A small network was shown many inputs. Here are its activations along a few directions, one row for each input.
In each table, some parts of the input vary, and every possible input appears once, in random order.
A made-up example of a description, with smaller parts first: one of 4 places along a line, together with either a single point or (one of 2 separate values, together with one of 5 places around a ring) or one of 11 places around a ring.
Shared parts are said once, and a part with two or three values counts as separate values.

Other details of the inputs vary at random and push rows far along two fixed directions, the same in every table; ignore that.

Table:
x1: [ -6  -2  18 -26 -51  -2 -13  47 -13   2 -29  -7  14   1]
x2: [ 20   4 -20  23   3  17  -8 -47  24  10  17 -15 -18  -3]
x3: [  5 -12 -13  20  -3  13 -14 -29   6  18 -13 -20 -18 -19]
x4: [-19  14 -28  -7 -46  -1 -39  23 -28  20 -40  -2   6 -28]
x5: [-12  -5   7  -8  34 -19  26  -4 -12 -24  38  33   1   6]
x6: [  2  -4  27 -25  27 -13  16   5 -10 -20   6  22  11   8]
x7: [ -5  -1  21  10  35  -6  45   2  22 -29  23  16  -8  32]
x8: [ -1  -2  -4   4 -57   2 -33  22 -15  28 -47 -20   0 -19]
x9: [ 16  -9  16 -14  36  -2  29   2  17 -20  49   6  -2  26]
x10: [ -4   0  14 -34  15 -12   9  31 -31 -19  -5  27  23   0]
x11: [  6   6 -16  21 -22   9  -9 -32  15  14   6 -19  -6  -7]
x12: [ -2  -6   7 -28 -23   9 -10  43  -5   4 -14 -19  18   1]
x13: [  2  17 -37  38  12  14   7 -27  38  15   9 -25 -18   8]
x14: [-11   1 -41  17  23   8 -13 -45   1   6   8  -3 -20 -27]
x15: [-10   6 -21  16  -8  -3 -20 -31   6  12  -6  -7 -19 -18]
x16: [  0  -3   4  33  30  -3  29 -16  19  -4   6   7 -19  15]
x17: [  2   1 -15   5  36  -5   5 -24  -2 -11  30  24  -8  -4]
x18: [  5 -21  33   4  29 -16  36 -10   5 -18  36  18  -7  15]
x19: [ 17   3  -4   3 -33  11 -27   3 -14  27 -43 -20   9 -17]
x20: [-10  -8   5  -8  13  -2  -3 -10  -4  -5  -2   8  -4  -5]
x21: [  0 -12   9  -9   3   8   6  -5   8  -7   5  -7  -5   0]
x22: [-18   7  26  -5   8 -14  15  39 -12 -20 -16  26  14  24]
x23: [ -8   3  12  -5 -16 -10  -9   9 -12  -1  -6  11  14   0]
x24: [  4   3   9 -10  -9  -4 -15  11 -12   0 -10  15  13   3]
x25: [-18  25 -39  35   7   7 -10 -15   0  12 -14   5 -10 -12]
x26: [ 17  13 -21  -2 -17  17 -19  -4   7  21 -11 -35   7 -10]
x27: [ 16  -2   7  -2  22   6  16 -27  14 -10  18  -5  -6   3]
x28: [ 14 -16  39 -17  -1  -7  10  34 -14 -11  -1  19  14  15]
x29: [  2   4 -28  12 -12   7 -12 -17  22  15  10 -33 -17 -11]
x30: [ -3  -3  33 -41 -36  -9   6  72 -18  -6  -5  -1  38  22]
Each input here is: one of 5 places along a line, together with either a single point or one of 5 places around a ring.
- The inputs of x7 and x13 match in every part but the place on the line of 5. If x2 is changed in the same way as x7 into x13, which row does it become? => x9
- List by row number the other rows that have the place on the line of 5 in common with x28. => x3, x8, x16, x18, x19
- A walk changes only the place on the line of 5. It starts at x12 and steps to x21. List the rest of the walk in order. => x3, x20, x14

Table:
x31: [  4   9  40  -8  -8 -18   6  35 -30  -9  -4  32  26  25]
x32: [ -3 -18  13  11  35  -2  49   7  36 -13  38 -18 -28  25]
x33: [  5 -12  10 -39 -25   0   5  43   5  -7  26 -24  11   1]
x34: [  7  -2  34  -2 -32  -8   9  11   8  -5  -2  -1  19  24]
x35: [ -3  20 -66  18  -3   7 -28 -45  -3  14  10 -18   0 -35]
x36: [ -1  -3 -19  12 -12   6 -34 -27 -28  20 -39  -9   0 -37]
x37: [  1   4  17   0  17   7  12  43   7 -12 -12  10  15  30]
x38: [  5   4  12 -41 -13   2  -1  24   6  -8  16 -17  23  17]
x39: [  9  12   6 -39  22  -9   7  31 -23 -24  24  17  24  14]
x40: [-33   0   8 -59 -21 -21 -10  65 -36 -24  -4  33  25  -7]
x41: [-12 -30  -8   8  62 -25  15 -66   8 -19  27  26 -41 -20]
x42: [ 19  21 -54   2 -34  31 -47 -12   2  35 -12 -30  15 -19]
x43: [ -6  18 -27  36 -38  -1 -24 -24 -13  29 -24   6   2 -23]
x44: [  7 -24  37   9   5 -16  38  -5  26 -10  47   1 -20  24]
x45: [-35  10 -57  63  60   7   6 -79  31   4  29  -3 -63 -12]
x46: [ 17 -11  29   8  22  -8  29  -6   5 -13  32  30   5  33]
x47: [-23   4  -3  14  47  -9  40   2   6 -19  10  23  -6   9]
x48: [ 16   0   0  -1 -52  27 -42 -13  -1  33 -52 -45   6 -26]
x49: [  3  15 -11  18  41  -1  32  -5  13 -14   3  12  -5  18]
x50: [-30  19 -22  25 -63   3 -48   0 -23  24 -41  10  -8 -30]
x51: [ 17 -21  41 -33   3   7  -3  33 -24   2 -23  14  24   7]
x52: [  3  22 -24  25 -23  25  -8  -9  32  16 -29 -39 -13  10]
x53: [ 23  -6   4   6  49  -3   7 -45   3  -6   8  11 -15 -16]
x54: [ 13 -30  40 -32 -39   0  -8  44  -9   5 -28 -22   4 -12]
- What is each input in this table made of? => one of 4 separate values, together with one of 6 places along a line
- Which other rows does x47 become when the choice among 4 separate values takes its other values? List them by row number. => x35, x36, x43
- Which other rows does x53 become when the choice among 4 separate values takes its other values? List them by row number. => x31, x39, x49

Table:
x55: [ 14   7 -27   2 -37  19 -56 -33  -3  31 -30 -28   0 -34]
x56: [ -7 -19  41 -38  14 -11  40  44   6 -29  16   0   7  25]
x57: [ 20 -13 -22   5  20  12 -12 -48   3   9  15 -13 -16 -23]
x58: [  5  21  -2   5 -38  14 -23  21  -1  17 -46  -9  17   6]
x59: [ 10 -17  12 -22  59  -5  24 -32   5 -24  43   4  -9  -5]
x60: [ 16  -2  -7  32  63   8  36 -39  30 -10  36   5 -23  18]
x61: [  6   0 -25  17 -45  23 -31   3  11  35 -29 -43  -8 -17]
x62: [-26  -3   6  -9  35 -15  24   7  -9 -21   3  24  -5   0]
x63: [-16  15 -20  27 -46   2 -35  -9 -17  24 -46   2   0 -26]
x64: [ -5  10 -27   0 -10   6  -2   0  21   4  29 -25  -5   2]
x65: [ 11 -19  51 -57 -34 -17  -8  69 -47  -6 -26  22  39   3]
x66: [ 15  -2   3  -9 -44   6 -36  -6 -22  20 -27  -9  17 -24]
x67: [  0   2  23 -11  41  -2  41  17  10 -25  12  12   5  27]
x68: [-29  32 -45  -1 -47   2 -42  31 -28  21 -35  -1  17 -20]
x69: [  9   0 -25 -12  44  -2   6 -44   9 -16  64   2 -10  -6]
x70: [ 11  22 -13  31 -47  16 -29  -5   0  30 -45 -16  11  -1]
x71: [  6 -10  62 -19  27 -21  46  56 -10 -33  12  37  23  43]
x72: [ 15  -2 -39  57  -4  13  -9 -73  43  33  19 -41 -44 -19]
x73: [  5  23 -47  37  54   8  22 -57  39  -4  56  -6 -18  14]
x74: [-25  -8  33 -18  28 -22  24  21 -14 -33   7  44   0  15]
x75: [-20   8 -25   8 -41   6 -39  27 -29  27 -58   0   7 -24]
x76: [-19 -15  42 -15  28 -33  33  35 -25 -31  10  50   2  17]
x77: [ -8 -13  53 -49 -46  -8   4  82 -13 -16 -27   3  30  23]
x78: [  9 -15  -2  39  26   0  25 -66  43  -2  47 -15 -35   6]
- The inputs of x57 and x60 match in every part but one. If x55 is changed in the same way as x57 into x60, which row does it become? => x58
- What is each input in this table made of? => one of 4 separate values, together with either a single point or one of 5 places around a ring
- Which other rows does x77 become when the place on the ring of 5 takes its other values? List them by row number. => x56, x61, x72, x78
- Which other rows does x56 become when the choice among 4 separate values takes its other values? List them by row number. => x59, x62, x67
- Which other rows does x63 become when the place on the ring of 5 takes its other values? List them by row number. => x62, x74, x75, x76
